A small network was shown many inputs. Here are its activations along a few directions, one row for each input.
In each table, some parts of the input vary, and every possible input appears once, in random order.
A made-up example of a description, with smaller parts first: one of 4 places along a line, together with either a single point or one of 9 places along a line or (one of 2 separate values, together with one of 8 places around a ring).
Shared parts are said once, and a part with two or three values counts as separate values.

Other details of the inputs vary at random and push rows far along three fixed directions, the same in every table; ignore that.

Rows:
x1: [ -3  33  20  26 -30  18   0 -29 -36  -2 -19  -1   4 -30 -35]
x2: [  5 -28 -15 -48  31  -8 -28   6  20  -6  13 -14   4  42  25]
x3: [  7 -32 -11 -43  27 -13 -19  -2  26 -18  11 -11   4  46  30]
x4: [-47 -12  13  41   9 -33 -14   8 -43 -25  24  -1  -2  13   2]
x5: [  5  32  23  32 -35  15   5 -25 -36  -9 -19  -4  -1 -22 -31]
x6: [  5 -11  -5 -44  45 -20 -26   6  12 -10   5 -26   6  36  17]
x7: [-61  -2  20  29   8 -31 -13  15 -36 -30  24   2  -1  16  13]
x8: [ 72 -17 -48  23  -4  -7  71  62  72  43  -9  51   8 -36  -9]
x9: [-13  25  14  17 -52  24  -5 -33 -30  16 -16   8  -5 -28 -16]
x10: [ 65   0  -8 -35 -14  31  -2 -40  23   2 -29 -15   2   9 -16]
x11: [-13  26  20  15 -48  29  -3 -28 -31  12 -23  15  -5 -23 -13]
x12: [-11  -7  -7 -36  58   2 -15   2  29 -24  15 -31 -11  22  38]
x13: [ 53  17   3 -44  -3  21  -6 -37  15  17 -40 -30   1  -9 -25]
x14: [-72  -7   8  24   6   9 -10  12 -19 -35  44   3 -21  -1  38]
x15: [  8 -32 -13 -47  31  -1 -15   1  19 -11  14 -17   3  47  29]
x16: [-11  40  27  18 -31  16   0 -22 -36   9 -30   3  -3 -28 -20]
x17: [ 13 -45 -66  18  41 -40  43  92  67  42  54  48  11 -10  -1]
x18: [-56 -25  17  37  -7 -22 -16   7 -30 -24  32  11   0  20  16]
x19: [ 62  14  17 -33   2  12   3 -37  21  -2 -46 -22   9   4  -6]
x20: [ 53  27   0 -46  -1  15  -5 -45  16  23 -43 -24   3  -7 -14]
x21: [  0   9 -26  70 -46   2  64  67  21  55  10  61  -3 -75 -34]
x22: [-62  -3  16  27  12 -21 -10  18 -43 -23  27  -5   0  15  12]
Each input here is: one of 2 separate values, together with either a single point or one of 10 places around a ring.
The inputs of x6 and x2 match in every part but the choice among 2 separate values. If x20 is changed in the same way as x6 into x2, which row does it become?
Answer: x9
Change only the choice among 2 separate values in x1. List by row number the other rows that result.
Answer: x17

Rows:
x23: [-50  16  24  72  -8 -56   3  31 -52  13   7  32  23 -14 -26]
x24: [ 54 -24 -43 -29  98 -43 -11  10  28  -7  32 -48   8  24 -39]
x25: [ -3 -22  32 -17   9 -24 -39 -45 -52 -20  -7 -38   6  52   1]
x26: [-17 -33  32 -10   2  -7 -41 -44 -17 -52   9 -25   1  52   0]
x27: [ 35 -47 -16  30   8 -34  20  41  38  14  16  31  12   9 -21]
x28: [ 74  20   5   4 -90  46  21 -39  20  44 -53  17  13 -46 -59]
x29: [-69  16   0  91 -21 -25  35  76 -35 -30  27  35 -13 -25   8]
x30: [ 23 -59 -41 -50  54 -52 -14  36  36  46  41 -19  10  58  17]
x31: [-57 -19   1  75 -14 -20  11  17 -38 -22  38  45  -4  -3  10]
x32: [  2  22  15  26 -83  38 -20 -79 -53  15 -27  17  -3 -18 -26]
x33: [-22  -3  19 -18  16  26 -33 -57 -21 -60  10 -24  -5  35  49]
x34: [ 51   7 -27 -24 -17  33  14 -25  48  28 -27  14 -24 -35  14]
x35: [ 29 -10 -27  11  15 -12  41  69  24   1   7  32  13  10   0]
x36: [ 49  -2 -11 -28 -24  26   9 -10  60  18 -23  -2 -15 -32 -12]
x37: [-72   7  23  71   3 -14  38  48 -35 -21  37  12  -8 -18  29]
x38: [-65  -9  16  94 -25 -28  22  46 -17 -30  32  28 -16 -29   0]
x39: [-32  15  34 -22  35 -38 -45 -33 -24 -35 -18 -42  -4  24  17]
x40: [ 15 -19 -11  23  28   0  44  62  64 -12  31  26   1 -10  21]
x41: [ 48  29 -19 -44  -9  69  31  18  37  12 -29   7   5 -30   9]
x42: [-69  17   9  70  -6   3  33  67 -35 -39  40  30   0 -10  24]
x43: [ -9 -36   7  -7   6 -17 -51 -58 -41 -33   7  -9   5  54  11]
x44: [-13  71  49   6 -62  32 -14 -62 -50  22 -54   4   1 -45 -45]
x45: [ 46 -14 -16 -26 -31  20  17  -6  59  25 -13   9   8 -12 -27]
x46: [-21 -18  -1 -44 -11   2 -60 -25 -57 -12   6 -21  12  54  -3]
x47: [ -2 -56 -39 -49  67  -2  -9  46  79  -1  49  -7   2  31  35]
x48: [ -3  59  41  13 -63  16 -21 -57 -62  34 -48   8  11 -38 -49]
x49: [-39  -4   1  79 -29 -23  16  56 -62  -8  20  45  15  -1 -17]
x50: [ 12 -54 -37 -53  61 -42   1  44  51  36  44 -16   1  48  25]
x51: [ 44  15 -25 -23  -8  60  29 -14  56  21 -14  19 -10 -32  28]
x52: [ 33 -43 -15 -44  58 -41  14  25  40   2  11 -21   9  48  23]
x53: [-21 -12  10 -14  10  -4 -43 -55 -23 -52  -1 -26 -14  30  39]
x54: [ 53  16  -5 -32 -11  23  26  -6  36  41 -37 -17 -24 -32   2]
x55: [  0  60   0  26 -32  31 -13 -59 -67  10  -5 -43  -6 -56 -90]
x56: [-46  -1  21 -34  22  31 -33 -34 -26 -17  10 -49 -14  32  36]
x57: [-21  17 -14  87   9 -61  75 105  24  42  16  70  20 -50 -21]
x58: [-33  25  43 -23  42  -5 -39 -32 -21 -41  -7 -40   6  32  26]
x59: [ 56  14 -26 -43 -27  40  22  10  24  25 -35  13  14 -13 -20]
x60: [-46  11  24 -43  30 -20 -64 -36 -23  -7   1 -34 -20  14  12]
x61: [ 59  27 -19 -44 -26  49  17  -1  32  18 -51   0 -10 -36  -9]
x62: [-40 -26  -5 -27  -3   1 -50 -54 -20 -18  26  -9  -8  43  22]
x63: [ 46  54   3 -42   6  53  17 -21  42  35 -60  -3   7 -44 -12]
x64: [ 22  -6 -13  12  20 -28  48  46  33  14  -9   0  -7 -21  17]
What do these inputs look like to the network?
Answer: one of 2 separate values, together with either a single point or (one of 4 places along a line, together with one of 5 separate values)
The inputs of x23 and x48 match in every part but the choice among 2 separate values. If x39 is changed in the same way as x23 into x48, which row does it become?
Answer: x60
Change only the place on the line of 4 in x46. List by row number the other rows that result.
Answer: x41, x59, x61
Change only the choice among 5 separate values in x50. List by row number the other rows that result.
Answer: x44, x45, x59, x62
